These are the activations of a small neural network, seen along a few directions. Each row is one input.
Each table varies a few parts of the input and shows all the possible inputs, shuffled.
Descriptions start from the smaller parts, as in this example, which fits no table here: one of 2 separate values, together with either a single point or one of 11 places around a ring or (one of 4 places along a line, together with one of 5 places around a ring).
Shared parts are said once, and a part with two or three values counts as separate values.

Other details of the inputs shift rows strongly along two fixed directions, in all tables alike. That doesn't count.

Table:
row 1: [-75 -19 -15 -29 -25  -6  -8 -29 -20   6   7]
row 2: [ 14 -75  -3 -17  23 -37 -19 -22  17  36  -2]
row 3: [  6 -55   8  -4   8 -47 -25 -21  38  48  -1]
row 4: [  7   9 -26  37   4  16  17   5   2 -67   6]
row 5: [ 18 -12  13 -24  13 -13 -24  23   5  33  -7]
row 6: [-74  -6 -17 -24 -28  -3 -11 -19 -16  -9   3]
row 7: [ 92 -12 -23  44  38 -21 -19  -3  22 -19   0]
row 8: [-74 -14   6 -38 -29  -8  -6 -18   0  -2  17]
row 9: [  6   2 -25  36  -3  20  23   2  -7 -64  10]
row 10: [-88   1   0 -20 -34  12  17 -16  -9 -29  22]
row 11: [  6 -57 -18   0  22 -36 -22 -16  21  27 -21]
row 12: [ 40 -33  42 -38   0 -22  12  -4   4  79 -49]
row 13: [ -1  40 -40  56  -8  20  17 -11 -10 -54   9]
row 14: [-71  -4  29 -41 -19   9   8  -2   2  16  15]
row 15: [  9 -38   5   3  14 -45 -27 -16  44  36  -4]
row 16: [ 98 -13 -27  39  28 -18 -21  -8  12 -15   8]
row 17: [-80  -4 -14 -20 -20  -6  -8 -14  -7 -14  -5]
row 18: [108  28  -5  47  44  -4 -14  27  14   3  -5]
row 19: [ 42  63  14  -7 -28  38  38  11 -36 -22 -22]
row 20: [-72  -8  30 -32 -21   6   8   8  13  10   6]
row 21: [-79  18  18 -20 -12  20   7   7 -30  29   4]
row 22: [-81  -6  12 -30 -18  18  19  22  13 -47   1]
row 23: [-76   2  13 -40 -17  16   9  23   7 -51   2]
row 24: [ 37 -24  42 -40   6 -25   5  -1  14  76 -55]
row 25: [ 10  67 -14  39  -6  60  45  29 -37 -64  23]
row 26: [  7 -20  24  -1  33 -34 -36   6  21  90 -22]
row 27: [-75 -10  10 -36 -22  25  26   9  -8 -40  17]
row 28: [ 85  36 -21  63  18 -11 -10  -7  22 -31  17]
row 29: [ 17  -4  19 -11  19 -24 -43   5   2  78  -9]
row 30: [  2 -60 -12   4  12 -45 -26 -31  18  58 -11]
row 31: [ 29 -56  16 -34  19 -33 -27  -5  26  43   4]
row 32: [  4  60 -12  45  -8  54  43  38 -25 -67  11]
row 33: [ 17  54 -16  26 -16  44  24  23 -13 -92  28]
row 34: [-73 -11  20 -37  -4   5   4  32   6   6 -17]
row 35: [ 13 -17  22 -18  21 -27 -39  -4  -2  95  -5]
row 36: [ -1 -39 -18  -7  16 -27 -23 -12  10   6 -16]
row 37: [  6  14 -41  47  -6  27  28  -4 -22 -64   6]
row 38: [-73 -43 -17 -29 -12   0   7 -21 -20  -7  -2]
row 39: [ 35  85   7   5 -37  62  61   8 -56 -47  -8]
row 40: [ 97  -4 -43  50  25  -7  -9 -23 -10 -10  10]
row 41: [  4  -8  26  -6  13 -18 -15   4  39  35  -2]
row 42: [110  28   4  39  25 -10 -25   1  24  20  19]
row 43: [ 84  66  -6  66  33  11 -14  18  -5  11   2]
row 44: [  7 -47 -10 -16   8 -20 -17 -16   4   5   5]
row 45: [-74 -14  11 -26 -23  21  25  18   3 -43   6]
row 46: [-79  14  18 -11 -14  16   6  18 -19  24  -5]
row 47: [ 15 -42   7 -19   6 -50 -43 -21  32  47   4]
row 48: [ 11  81  -3  31 -22  53  29  10 -22 -63  40]
row 49: [  4 -55 -13  -4  14 -40 -25 -41   7  62  -2]
row 50: [ 42  63  11  10 -24  50  62   4 -45 -25 -14]
row 51: [-76  17  11 -41 -23  31  15  26 -30 -19   7]
row 52: [-71   8  32 -44 -14   0  -9  12  17   3   1]
row 53: [116  59  13  27   8  16  26   9 -12  -1 -32]
row 54: [ 95  -2 -42  49  24 -12 -17 -15  -2 -14   4]
Each input here is: one of 6 places around a ring, together with either a single point or (one of 2 separate values, together with one of 4 places along a line).
Question: Changing only the place on the ring of 6 turns row 33 into row 31. The same change can be made to row 6. Which row results?
Answer: row 1
Question: Changing only the place on the ring of 6 turns row 8 into row 3. The same change can be made to row 35. Which row results?
Answer: row 46
Question: Which other rows does row 22 become when the choice among 2 separate values takes its other values? List them by row number.
Answer: row 41
Question: Which other rows does row 44 become when the place on the ring of 6 takes its other values? List them by row number.
Answer: row 2, row 4, row 7, row 9, row 16
Question: Which other rows does row 2 become when the choice among 2 separate values takes its other values? List them by row number.
Answer: row 10
Question: Which other rows agree with row 53 in the place on the ring of 6? List them by row number.
Answer: row 7, row 17, row 18, row 23, row 28, row 36, row 43, row 52
Question: Which other rows does row 32 become when the place on the line of 4 takes its other values? List them by row number.
Answer: row 9, row 37, row 45

Table:
row 55: [ 25  -1 -10  22  10   7  -4  12   7 -28  16]
row 56: [58 37  5 37 21  2 -8 16  4 20 -7]
row 57: [-46 -37   6 -51 -20 -18  -8 -27  -5  31 -18]
row 58: [ 22  18   3  22  -3   5  18   4   1 -12 -14]
row 59: [ 25  13  -2  -1  -2   9  -2   5   1 -31   7]
row 60: [-63  33  -1   4 -21  25   5  14 -18 -22  20]
row 61: [20 41  7 24  9 11  0 20 -3 10 -8]
row 62: [ 31  11  -2   7   4  17  22  -2 -26  -5  -4]
row 63: [ 20  13  -8  11   4   9  13  19  -7 -18 -16]
row 64: [ 16  -5 -24  24   3   8   5  -6 -20 -19   5]
row 65: [ 79 -32   0  30  52 -55 -57 -14  41  79   5]
row 66: [-50  -7  35 -48  -8  -3  -6   7  -2  48  -4]
row 67: [ 97 -36   6  28  47 -53 -54  -8  35  91   3]
row 68: [ 20 -18  19 -24  12 -35 -39  -9  16  69  -5]
row 69: [ 30  14  11   1   6  20  15  15  -2 -15   6]
row 70: [-31   0 -19   1 -15  16  11  10 -14 -39  11]
row 71: [-33  31 -10  23   2  11  -8   4  -2 -17  23]
row 72: [ 37   8 -17   9  -1   4   4 -14 -22 -17  -4]
row 73: [  1  -3 -30  27  11   3   0 -12 -11 -28   8]
row 74: [ 19  17 -10  20  -2  12  18  -2 -12  -5 -21]
row 75: [ 18  20   7  14   2   9  14  17  11 -19 -11]
row 76: [-69 -35  22 -61 -31 -20  -4 -20   5  19 -11]
row 77: [-46 -53  -8 -30   8 -29 -23  -6  16  16  -2]
row 78: [-31  43   5  -8 -22  20   2   5 -16 -17  11]
row 79: [-87 -34  16 -56 -14  -4   6   5 -18  18 -35]
row 80: [-34 -37  21 -56  -6 -10   3   5  -2  33 -14]
row 81: [ -6   3 -30  28   0   5   5 -20  -4 -23   8]
row 82: [  8   1 -24  26  -8   9  10 -14 -12 -14   5]
row 83: [-56   5 -12  -1  -4  18   3  10   3 -56  19]
row 84: [ 28  16  -4  10  -5  18  25 -10 -18   1  -4]
row 85: [ 34  10 -15   3  -5   3   2  -1  -8 -24   1]
row 86: [40 16  9 14 -4 10 24 -6 -3 -3  3]
row 87: [-30 -49   6 -21  13 -35 -25 -10  38  21   3]
row 88: [-16 -52  13 -25   5 -31 -21  -4  32  32   0]
row 89: [ 15  16   5   9   8  15   8  25   3 -24 -12]
row 90: [ -1   4 -17  29  -1  -2   5 -14   9 -30  16]
row 91: [-79  50  21 -26 -32  43  28  20 -30 -19  11]
row 92: [ 21   1 -11  30  -6   0   8  -9   3 -18  13]
row 93: [ 33  18  13   6   1  14  21   8   6 -12   6]
row 94: [-18 -38  22 -49  -6 -30 -18 -11  26  27  -9]
Question: What is each input in this table made of?
Answer: one of 5 places along a line, together with either one of 2 separate values or one of 6 places around a ring
Question: Changing only the place on the line of 5 turns row 61 into row 91. The same change can be made to row 89. Which row results?
Answer: row 69
Question: Which other rows agree with row 83 in the place on the line of 5? List them by row number.
Answer: row 65, row 71, row 73, row 77, row 81, row 87, row 90
Question: A walk changes only the place on the line of 5. It starts at row 75 and steps to row 93. List the rest of the walk in order.
Answer: row 94, row 88, row 87
